Each row has a name. After each piece below comes the name of the row it's from, unless a question asks for something else. Each question is about the rows just above it.

Z291: 142	-307	-862	496	670	898	-425
Z563: 163	-820	168	-388	411	270	-338
Z268: 44	704	-471	693	885	-79	-508
Z110: 169	163	270	-338	-820	411	-388
Z814: 693	705	-79	885	44	-508	-471
Z621: -122	331	-118	-165	140	-435	66
Z421: -508	885	-79	-471	693	43	705
Which row holds these entries in another order? 704	693	885	-471	-79	44	-508 -> Z268
-338	270	411	-388	168	-820	163 is which row reordered? -> Z563
66	-122	331	-118	-165	140	-435 is which row reordered? -> Z621
-508	-471	693	705	-79	885	44 is which row reordered? -> Z814
Put 885	44	-508	-471	693	705	-79 back in order: which row is it? -> Z814
Which row holds these entries in another order? 140	-435	66	-122	331	-118	-165 -> Z621

Z192: -97	28	190	97	86	-24	131	9	-112	70	-159	-11	156	0	83
Z674: 168	25	175	374	41	142	101	5	-27	-266	484	107	-268	-159	33
Z805: 168	25	175	374	41	142	101	5	-27	-266	484	107	-268	150	252
Z447: -27	252	107	150	167	175	5	-266	374	142	101	484	25	-268	41
Put 0	83	-97	28	190	97	86	-24	131	9	-112	70	-159	-11	156 back in order: which row is it? -> Z192
Which row holds these entries in another order? 142	25	374	175	484	-266	252	150	-27	107	168	5	41	101	-268 -> Z805

Z362: 1	-6	12	-397	-53	154	89	249	100	50	-479
Z231: 12	50	249	100	1	-53	89	154	-479	-396	-6
Z558: -479	-396	89	154	249	-53	51	1	12	100	-6
1	-53	-479	-6	12	-396	249	154	100	89	50 is which row reordered? -> Z231
Put -479	-396	-53	-6	1	12	50	89	100	154	249 back in order: which row is it? -> Z231
Put -396	-6	12	50	249	100	1	-53	89	154	-479 back in order: which row is it? -> Z231
Put 50	249	100	1	-53	89	154	-479	-396	-6	12 back in order: which row is it? -> Z231
Which row holds these entries in another order? 154	51	249	-53	-479	100	89	1	-396	-6	12 -> Z558
Put -53	-396	1	50	249	-6	154	12	89	-479	100 back in order: which row is it? -> Z231

Z303: 25	30	-227	-20	-130	-22	19	142	33	-133	-65
Z156: -22	-133	33	30	142	-66	-227	-20	19	-130	25
Z693: -733	272	96	-208	328	35	-109	-15	-525	-232	-197
Which row holds these entries in another order? 25	-130	19	-20	-227	-66	142	30	33	-133	-22 -> Z156
-65	-133	33	142	19	-22	-130	-20	-227	30	25 is which row reordered? -> Z303

Z835: -430	-514	216	-787	-52	693	132	288	-29	86	242
Z531: -436	-240	-146	40	218	264	-34	-357	-140	285	499
Z220: 603	312	100	83	-164	-286	101	416	291	-319	-560
Z810: -294	-437	-107	-220	319	716	251	19	249	247	498
Z410: -54	135	-57	-333	-442	-282	-428	112	96	205	-280
Z518: 217	369	54	246	-234	-615	-230	-89	-232	-167	-368
Z38: -282	96	-54	205	-57	-333	-280	-442	-428	112	134
134	-282	96	-54	205	-57	-333	-280	-442	-428	112 is which row reordered? -> Z38
Put 498	247	249	19	251	716	319	-220	-107	-437	-294 back in order: which row is it? -> Z810

Z443: 104	32	276	-125	61	-236	-228	-80	-58	-429	-6	-78	253	-171	19	-38	68	-59	-157	-555	87	-80	-32	-351	-134	-173	550	95	80	-96	27	-44	123	330	-99	-220	-165	-71	29	-167	-197	276	-59	-133	252	517	94	18	-167	25	149	-6	15
Z474: 155	36	13	-231	189	-303	-44	183	-42	-169	-30	-166	-178	-330	-27	-47	-41	83	421	-392	-176	-107	-2	665	117	-17	-31	-137	204	-278	-157	27	216	-342	27	-56	27	225	55	8	-20	37	-15	264	272	-18	140	-43	-103	-145	107	-23	27
Z582: -69	11	-79	-34	403	-92	35	-103	-4	-429	-23	-56	195	-295	3	192	-146	114	201	-225	155	151	80	-37	98	196	433	62	7	63	101	193	284	208	2	53	107	-311	-97	175	-46	-91	110	-38	34	-333	97	251	35	-344	-110	-110	-64
Z772: -101	-3	26	-83	27	330	205	75	-232	298	-1	-146	38	-94	-79	-85	-21	118	-249	741	-210	-6	93	231	234	-104	306	53	223	-75	92	-87	-204	286	-31	-45	-112	-121	-267	-90	-86	328	-154	191	43	173	64	155	29	102	-118	133	-51
Z988: 104	-35	-242	-125	222	-79	-166	-15	1	-138	35	75	-336	251	-13	94	-76	-183	630	73	-9	-106	-91	472	135	101	-574	-139	130	-4	90	-258	-23	-58	60	56	49	-399	-215	151	219	-203	-75	-407	230	161	73	247	-13	-107	34	35	-14
Z555: -79	-225	251	-64	-110	151	-146	114	-110	97	110	192	403	208	11	-103	62	35	101	-34	-91	53	-4	196	80	-311	-333	35	-23	-92	34	107	155	63	284	-56	-46	-38	-69	7	201	195	-429	3	2	-37	-98	98	433	193	175	-344	-295
Z495: -38	-53	188	44	-59	383	128	8	-34	145	-15	1	216	66	93	198	-30	33	-53	-520	-30	-23	-8	16	-106	-20	-69	-192	143	-19	-56	-101	112	75	-113	-269	131	329	-213	226	-132	120	-34	104	-249	-463	98	-175	-135	171	232	132	-16
Put -555	-429	-351	-236	-228	-220	-197	-173	-171	-167	-167	-165	-157	-134	-133	-125	-99	-96	-80	-80	-78	-71	-59	-59	-58	-44	-38	-32	-6	-6	15	18	19	25	27	29	32	61	68	80	87	94	95	104	123	149	252	253	276	276	330	517	550 back in order: which row is it? -> Z443
Put -429	-344	-333	-311	-295	-225	-146	-110	-110	-103	-97	-92	-91	-79	-69	-64	-56	-46	-38	-37	-34	-23	-4	2	3	7	11	34	35	35	53	62	63	80	97	98	101	107	110	114	151	155	175	192	193	195	196	201	208	251	284	403	433 back in order: which row is it? -> Z582
Put -520	-463	-269	-249	-213	-192	-175	-135	-132	-113	-106	-101	-69	-59	-56	-53	-53	-38	-34	-34	-30	-30	-23	-20	-19	-16	-15	-8	1	8	16	33	44	66	75	93	98	104	112	120	128	131	132	143	145	171	188	198	216	226	232	329	383 back in order: which row is it? -> Z495

Z195: 101	-176	-49	-234	768
Z904: 101	-49	-234	767	-175
Z566: 768	-49	-234	101	-175
Z18: -49	767	101	-234	-176
Z725: 768	-218	-234	101	-175
Z967: -505	147	-176	-252	-48
-175	101	-234	-49	768 is which row reordered? -> Z566
Put 768	-175	-49	-234	101 back in order: which row is it? -> Z566
Which row holds these entries in another order? -234	-175	-49	101	767 -> Z904
-234	-218	-175	101	768 is which row reordered? -> Z725
-175	101	-234	768	-49 is which row reordered? -> Z566
101	-49	-175	-234	768 is which row reordered? -> Z566

Z52: -379	-617	-340	273	-150	-151	-232	168	-80	-145	12	-132	37	-5	-327	-10	-414	-365	-451	39	163	-454	-298	-642	-415	-120	-46	100	-384	87	-70
Z552: 100	-46	-451	-298	12	37	-232	-145	-365	-455	-150	-80	-379	168	87	-642	-414	-415	-617	-339	-120	39	-5	163	-384	273	-151	-10	-70	-132	-327
Z637: 37	273	11	-451	-617	-150	-70	-379	-383	-145	168	-132	163	-642	-10	-455	-298	-340	-232	-80	-415	-120	-46	-365	39	100	-151	-5	-327	87	-414
Z317: -450	-365	163	-340	11	-415	87	-327	168	-10	-617	273	39	-132	-70	37	-379	-383	-80	-151	-120	-46	-145	-5	-455	-232	-298	100	-642	-150	-414
-80	-365	-455	-451	-379	-383	-340	168	11	37	-46	-120	100	39	-70	-151	-415	-642	-150	273	-10	-414	87	-5	-232	-617	-327	-132	-145	-298	163 is which row reordered? -> Z637
-642	-617	-455	-450	-415	-414	-383	-379	-365	-340	-327	-298	-232	-151	-150	-145	-132	-120	-80	-70	-46	-10	-5	11	37	39	87	100	163	168	273 is which row reordered? -> Z317
37	-383	-70	39	-145	11	-455	-80	-340	87	-379	-150	-232	-46	-617	-365	-415	-298	-10	-450	-642	-132	168	100	-151	-327	-5	-120	273	163	-414 is which row reordered? -> Z317
Put 87	-70	-379	-617	-340	273	-150	-151	-232	168	-80	-145	12	-132	37	-5	-327	-10	-414	-365	-451	39	163	-454	-298	-642	-415	-120	-46	100	-384 back in order: which row is it? -> Z52
Which row holds these entries in another order? -414	-150	-642	100	-298	-232	-455	-5	-145	-46	-120	-151	-80	-383	-379	37	-70	-132	39	273	-617	-10	168	-327	87	-415	11	-340	163	-365	-450 -> Z317
-642	-617	-455	-451	-415	-414	-383	-379	-365	-340	-327	-298	-232	-151	-150	-145	-132	-120	-80	-70	-46	-10	-5	11	37	39	87	100	163	168	273 is which row reordered? -> Z637

Z318: 251	-116	12	-520
Z490: 304	547	-154	70
Z962: 15	84	-791	-729
Z658: 62	456	688	194
Z102: 63	456	688	194
Z228: 421	-50	111	459
Z468: 585	44	79	502
Z133: -50	111	459	420
Z723: -51	90	54	231
Z118: 60	15	252	-129
-129	15	60	252 is which row reordered? -> Z118
Put 459	421	111	-50 back in order: which row is it? -> Z228
194	62	456	688 is which row reordered? -> Z658
Put 304	547	70	-154 back in order: which row is it? -> Z490
Which row holds these entries in another order? 54	231	90	-51 -> Z723

Z238: 315	421	31	-303	32	188
Z103: 414	-231	-311	-161	-245	-89
Z781: -245	-230	414	-311	-162	-89
Z707: 414	-231	-245	-162	-311	-89
Put -89	-231	-245	414	-161	-311 back in order: which row is it? -> Z103
Put -311	-245	-231	-161	-89	414 back in order: which row is it? -> Z103
-89	414	-231	-245	-162	-311 is which row reordered? -> Z707

